Each row below holds a small network's activations on one record, seen along a few directions.
Records have a field called T. Each example row is followed by its value.
The largest differences between rows may come from other fields.
Random noise pushes rows far along 3 fixed directions. That doesn't count. These rows show it; they differ only by the noise:
 278   60 -209  253  544 -107 -116 -329  -40   74    8   69   89   19 -153 -134  -79   66  -65 -153 -304 -165  133  122
 227   55 -273  422  349   -8  -55 -234  -10   34  231  298   76  -51 -280  -44   83   48  -13   -7 -170 -189  185  -92
  73   64   34  178 -155   -9 -138  103  -21  -59   72  160   34  144  -92 -100  -16  -25    2  121  135  -44  163 -150
  26   83  225  -48 -363  -47 -218  249  -38  -81 -142  -31   -4  299   80 -186 -174  -65   -1  125  251   65  118  -79
 151  103 -161  339 -192  100  -89   61   16  -11  207  348  -46   77 -219  -63   28  -47   87  188  167  -40  175 -272

-574 -243  900 -275 -241 -312  -17  447  -68 -568  167 -399  400  187  335  126  247   33   -9  -46  117 -261   99  191 => t12
-260  -70  412 -109 -283  -47 -135   93   57 -116   86   -4  168  179 -133  352  -23  140 -296  210  346   63  198  -95 => t4
 -48  -78    5  176    8   28  -27 -126   16   -2  316  176   75  -59 -255  423  115  170 -123   28  201  -13  186 -111 => t4
-669 -273  676  414 -180 -127  185  355   30 -618  834  197  730    9 -162  478  721  170 -243  346  204 -292  322 -327 => t12
  11  128  -90  135  173  110 -136 -181   34    3   31   22   60   25 -109  122  -64  -58   -6  105 -280  -61  203  133 => t3
-134 -107   21  147 -685  304  -73  333  156  -42   74   51  -57  452 -138  -21 -259  -82   10  124  346  301  -39  -68 => t15
 -36   54 -198  213 -161  -30  293  303   65 -100  464  438   87 -102 -220  246  404   60  108  165  182  -44  196 -423 => t8
-283   48  289   63 -418  -72  129  390 -119 -220  236  228  245   85   50  123  329   22 -132  -17  290  -85  201 -309 => t6
-550   77  391 -318 -626 -360 -233  342  -16 -112 -133 -122  -47   29  472  -45  100  -65 -205  220  254  273  -18 -211 => t5
 367  115 -226  -60  122   96  -24 -279   -9  255 -305  -77 -499  -58  342 -257 -264   14  252 -317 -129   18 -197  239 => t9
  39  127 -134  204   33  155 -107 -132   71    8   94  108   27  -26 -118  136  -35  -82   65  150 -187  -56  191   70 => t3
  41  -13  387 -116  239 -286   58   15  -58 -333   97 -511  549   76   73  210 -121   39 -226  206 -274  -17  -24  136 => t12
  13   21 -167  221    1  -64  -74   50   62  -60   90  163  -43   25 -101 -147   35  -38   74  -22   15 -175  117  -72 => t6
-151 -104   93 -190 -333  140 -145  286   58  -84  126  163 -168   34   35  -32  156  -10  244  156  140   49 -103 -233 => t14
  12   56 -151 -109  305   36   86 -194   -2   47    6 -128  203   17  -17 -109 -210 -109  -58 -137  -56  -19  -96   95 => t13
-202 -114  341 -441 -590   84 -154  482   24 -134  -47 -102 -146  104  275  -36   55  -50  205   95  283  131 -132 -134 => t14
 -20   38  -54  -78  499  -41  -29 -298   63  -19   54 -121  247   61 -249 -121 -183  -35 -268   71 -142  -85  -20  141 => t13
-324  -76  105  255 -863  219  388  443   66   12  397  484  -96 -184  -28  116  610  -29  294  336  565  129  194 -418 => t16
 156  104  164 -293    6 -212 -154  133  -58  -10 -374 -190 -167  295  101 -151 -259  -35  -39  126   88  223   50  198 => t8
  92 -138 -438   38   20    8  -88  -25   96 -105  -36   81   -7 -260  116   -2  -52   84  169   97  100  128   27 -182 => t7
-249 -343  402  -17  371 -295  206  -87 -229 -249  212  -42  212 -390  371  113  622  269 -128 -462 -318 -555   60  157 => t9
-363  -54  142   33   86  -82  141  129   85 -254  193  -51  325  -67   59  333  311   35 -176   40 -197 -246  194   17 => t3
-297 -175  579 -302   51 -438   85  -77 -225 -375 -221 -174  479   29  318  -27  449  262 -194 -384 -274 -384   66  117 => t6
  79  221 -166 -119 -534  -13  227  189   77  279 -120   49 -308 -261   38   41  267  184  345  100  216  -94 -154   18 => t2
 348  -17 -473  310 -309  385  113 -119   19  142  258  423 -137   23 -311  126   79 -294   24  131  113   79  -44 -316 => t15
-197  -42   40  150  374 -133  -65  -26  -55  158  449   89  486  -58 -383  287   57  194 -312  190 -238 -287  101 -179 => t2
-125  -40   89  222  -47 -120  -54  139   87  -30  107  204  -37 -220   43  112  205   16 -133   20   74  -43  -81 -147 => t15
  59  -85  -36  148   94   42   87 -107   30  211   37  119 -164 -210   -5 -159  190   34  240   51  -38   40  111  159 => t16
-296   29  645 -458 -428  -24 -169  457 -246 -308 -416 -553   54  266  290 -118 -163  -17 -317  116  184  202   11  122 => t10
-137  -27  399 -216 -266   99 -226  384  -75 -242  -35 -279  175  269 -274  -40 -304  -34 -300  348   68   85  114  -94 => t10
 300  146 -414   67  203  -61   91  -11   81  105   11  165 -219  -42 -198  -39  -67  -26  161   38  -56   62   27  -17 => t8
 414  191   61 -409 -472 -125 -312   46  -50   92 -698 -295  -96  482   83 -361 -505  -88  148   85  146  383 -213  150 => t7
-226  -47  319 -127 -733  131   10  504  -96 -201  -32  112    0  -68  213  213  170 -166  200  297  749  -11   85 -430 => t1
-260 -144  329 -323 -681   15  -80  666  -56 -214    2   -6   56  112  124   26  259 -173   61   92  436  106   35  -79 => t7
-193  -72  184 -206  -59 -149  177  166  -93  -22 -192 -457   50  350  151  -11 -119   57  -32  -80  113  -12 -227  130 => t11
 125   70 -161  -64  322    4 -172 -459  149  176  -41  -50  -62  132 -381  161 -356  121 -183  -73  -56   93  111  154 => t4
 481  -28 -885  351  678  205  163 -755  128  295 -107  127   23   49 -492  -14  -20   55   89 -208 -547  -30 -198  -97 => t14
-363  -27  221 -364 -120 -401   33   80   10  -52  123 -124  215 -218  280  -35  246   81 -113   18 -120   32  116   54 => t16
-285    6  419  -73 -430  130  -47  430 -182 -303  -17 -181   99   62    3   50   77  -12 -228  222  215   89   89 -133 => t10
 -61   92  -40 -210 -542  -25 -131  263 -124  223   68  167 -195   20   22  -39 -189  -49  208  260  169  -56 -106  -62 => t2
-601 -200  722   19 -212 -303  -12  408 -226 -403  219 -207  345  186  148  191  490  139 -205  284  264 -278  -17  -73 => t11
 267   50 -134 -217 -133  113  -34  -62 -180   31 -312   -2 -293  -92  251  -22 -189 -163  378 -110  320   66  -56  -15 => t1
-112 -201   76   51 -397  103   62  112 -241 -152  191  -52  -47  -25  196  -81   22  150 -162   43  113  127  127  -90 => t9
 109   57 -126  -24  268 -139  195 -122 -260   75 -180 -140 -400 -137  312   -4   61  106  208 -337  -75 -172 -356  404 => t11
 -36  -67  -29   62 -240  -38  275  131   37    0   72  212 -294 -243   10   53   72 -136  285 -204   52  -17  -33 -144 => t5
 -84 -144   20  194  274 -205  198 -107   65  -45  163  106  -85 -335  -63   43  209  -20  103 -213 -281 -205    9    2 => t5
-176 -167   68  -34  306 -118   57  -21  -37  -86  -17 -159  209 -270   55  139  206   40   13  -92  105 -312   94  -67 => t1
 -73  199 -207   14 -412  272  105  153   66   52  127  125  -42   63  -91 -110 -181 -235  144  204  382  175 -118 -311 => t13

Here are new rows. What is T for each?
 250  127 -323  175  375  155  -37 -302   76  178 -192   98   56 -147 -155  176 -204  -43   77   42   92  -12   16  -95 => t1
  -1  -99    3   76  898  -67   99 -234 -133  -69  116 -378  495  -91 -358   81  -61  220 -482 -152 -678 -193  128   93 => t10
-104  136   84  -38 -545   69  203  285 -140   30  -60  -72 -213  254  202   39   -9   17  126  104  446  180 -231  -85 => t11
-282 -273  110  170  562 -226  302 -227 -148   11  220  109  124 -442   66   21  725  149   55 -304 -353 -326  188  262 => t16
 177  -11 -293  139 -563  325   11  374  149   43  236  403  -48   20 -279   53   77 -138  270  278  378  219    7 -246 => t7
  42  -61 -239  200  -37  102  -78 -245  119   60  380  278 -159 -117 -442  262   21   45   67   95  133  -54  163 -151 => t4
 561  262 -730  523  698  421  -65 -556    5  238  169  197 -141 -108 -694   30 -303   -5 -118  171 -422   78   91  -74 => t10
-168 -135  218  -72   -1 -203   50  127 -113  -62    8 -232   23  286   25  -28  -15    3   26  207   61 -169 -149   67 => t11
 279   73 -270 -236  377 -233  -16 -189   -2  255 -515 -266 -115   -6  310 -245 -340   78 -117 -613 -306  -56 -223  458 => t15
 244  -47 -558  385  797   65  124 -555 -158   39  201  271   -2 -512 -178  247  326   38  216 -241 -189 -330   95 -125 => t1
-205  -53  719 -319   60  -33 -223  283 -133 -241 -268 -620  536  413 -123   35 -369   85 -697  266  -98  171  135   53 => t10
 131  167  -99   73  -31  -46   88  140   40  -11  123  164   -6  147 -112  102   84   20    0  250  153  166  133 -221 => t8
-171 -150  -22   73  -26  -47  356   76   71  106   76   61   27 -300  132 -108  405  159  240 -153  -35  -67   89   94 => t16
-559 -214  712 -410 -587 -110 -209  515    2 -296 -244 -301  277  309   21   57  -59  -79 -174  419  651  -21  177 -280 => t1
-499 -122  395  -93 -556 -164 -106  491 -185  -16  348  133  194   -9  -24  147  234   -4  -46  368  225 -264   62 -237 => t2
 -69   11  -75  -59   46  -29 -119 -164   70 -197 -241 -225  235   32   20   50 -263  -92   79  161 -163  -65 -145  203 => t3
